A small network was trained on invented records. Each row is its activation on one of them, seen along a few directions.
Records have a field called BOZ. Each example row is followed by its value.
The largest differences between rows may come from other fields.
In the rows, zero is written as 500.
Random noise pushes rows far along 5 fixed directions. That doesn't count. These rows show it; they differ only by the noise:
[563 507 583 388 455 572 478 354 592 346 385 532 498 531 670 588 378 486
 489 533 325 484 553 484 562 551]
[476 252 404 510 675 535 496 500 268 620 492 708 496 461 383 313 105 323
 311 105 504 397 345 233 351 299]
[626 422 511 436 558 657 388 425 592 243 201 627 602 515 641 459 289 365
 544 272 187 484 431 440 461 482]
[484 439 380 596 437 397 432 646 424 660 716 581 341 490 524 521 409 384
 460 351 684 410 444 399 306 371]
[648 485 597 447 370 384 388 424 603 285 494 484 384 567 734 733 299 424
 455 574 382 486 664 454 600 656]
[511 444 503 441 546 630 503 401 496 446 362 617 539 500 580 440 329 448
 475 352 355 460 438 423 446 416]
[572 560 494 475 336 443 383 554 639 436 608 474 379 523 667 681 557 444
 564 587 518 461 549 546 464 555]

[574 294 503 326 521 413 344 637 519 463 560 459 594 450 269 489 513 316
 393 427 457 440 347 498 606 591]
muzig
[644 497 665 470 465 365 425 512 559 278 449 445 348 614 660 548 453 506
 461 569 534 616 763 495 565 665]
rarof
[451 211 483 303 737 529 589 348 268 640 484 532 590 418 167 387 186 395
 154 285 422 454 398 257 689 479]
muzig
[585 209 381 516 656 368 522 493 334 554 427 466 688 483 360 383 173 396
 353 277 498 552 491 412 574 596]
gor
[515 432 485 590 490 439 615 545 332 494 313 508 549 564 522 464 205 461
 428 326 429 522 441 463 513 456]
fop
[448 478 404 561 589 535 511 507 383 556 459 573 533 520 409 419 426 485
 535 325 529 482 431 488 350 443]
gogek
[755 394 473 577 478 438 178 707 698 259 488 502 511 515 574 686 373 205
 528 317 335 496 490 517 501 637]
mos
[365 501 429 512 609 470 488 591 442 563 549 351 531 561 430 457 748 575
 555 612 699 570 555 631 464 540]
gogek
[506 436 423 537 462 525 477 603 494 583 615 456 518 357 332 484 590 512
 480 434 549 433 393 526 432 423]
rarof
[546 495 593 477 478 486 353 550 589 391 616 554 458 396 404 598 505 394
 443 434 533 379 441 369 475 579]
dogo
[529 452 326 745 367 422 496 605 521 521 457 564 520 447 649 564 284 440
 493 274 494 462 512 450 411 431]
gor
[456 423 489 640 644 392 450 524 302 605 600 594 422 531 429 397 454 438
 433 280 747 468 494 306 352 424]
dogo
[411 634 805 527 492 562 698 380 535 473 463 555 418 571 712 564 606 718
 593 761 539 586 665 454 548 532]
dogo
[373 477 434 668 487 526 691 434 416 644 476 514 495 505 574 450 481 558
 517 451 583 543 495 528 381 315]
zafu
[606 341 428 692 559 452 314 633 430 335 376 613 583 517 579 362 336 345
 607 104 412 552 390 460 264 374]
dulab
[359 599 623 534 595 721 693 263 450 558 329 654 507 440 535 330 420 680
 477 419 472 506 523 435 410 211]
zafu
[647 278 472 459 669 442 357 635 496 409 552 520 560 496 292 523 316 252
 421 311 478 559 493 358 503 523]
mos
[397 464 499 625 444 432 572 497 366 789 726 466 408 475 523 519 546 619
 493 567 685 523 541 552 429 423]
dulab
[534 727 530 446 393 558 557 348 693 396 332 309 588 573 636 644 766 651
 690 759 345 595 604 793 643 670]
fop
[560 442 497 392 604 434 383 580 459 455 530 453 464 537 435 403 494 412
 494 412 614 600 521 460 424 533]
dulab
[698 362 538 360 485 496 351 559 565 292 465 409 562 414 299 559 557 404
 436 496 424 456 503 540 647 644]
rarof
[409 580 458 620 420 561 724 336 377 759 454 491 497 487 537 484 504 686
 484 651 517 572 532 577 503 379]
zafu
[499 425 651 398 557 373 542 386 386 428 646 542 385 529 436 638 381 583
 390 596 533 458 688 416 581 598]
gogek
[507 352 410 660 489 223 520 590 283 688 667 580 282 522 461 520 238 363
 269 323 653 463 555 297 503 430]
muzig
[463 586 457 447 416 476 581 525 537 618 692 560 380 430 493 540 590 532
 496 616 709 375 449 479 559 449]
gor
[493 377 526 357 689 610 422 518 495 421 353 563 686 447 344 335 390 378
 503 291 308 454 304 504 492 462]
fop
[602 437 476 488 596 534 553 479 489 474 404 417 674 543 346 452 432 412
 555 460 394 535 496 526 530 534]
mos

Which value of BOZ does each new row have?
[536 510 526 422 590 434 508 573 481 542 569 417 427 536 466 606 561 566
 511 577 599 540 436 528 594 546]
fop
[474 500 507 230 642 652 490 579 663 365 504 428 519 474 356 456 838 503
 607 625 453 523 487 622 483 654]
gogek
[326 359 551 427 572 461 636 335 318 763 587 547 514 482 286 467 238 553
 251 459 571 423 465 284 602 398]
muzig
[460 483 563 771 461 398 511 654 391 529 718 702 253 397 521 548 330 401
 414 319 701 426 456 224 375 371]
dogo
[352 538 482 660 549 560 601 559 414 527 333 611 562 569 607 312 517 584
 577 390 528 559 465 585 280 337]
gogek
[517 564 454 648 432 466 352 747 495 518 480 614 461 462 529 495 549 322
 593 228 634 377 403 387 181 328]
dogo
[492 453 523 668 526 518 565 426 338 538 385 503 546 485 638 380 341 541
 502 356 407 587 535 515 427 418]
dulab
[397 372 651 230 654 437 622 238 280 616 580 335 565 477 255 425 335 555
 186 634 519 488 574 381 861 617]
muzig
[559 451 532 512 593 447 472 417 419 340 434 573 490 531 501 547 314 468
 532 443 354 528 565 457 493 566]
gogek
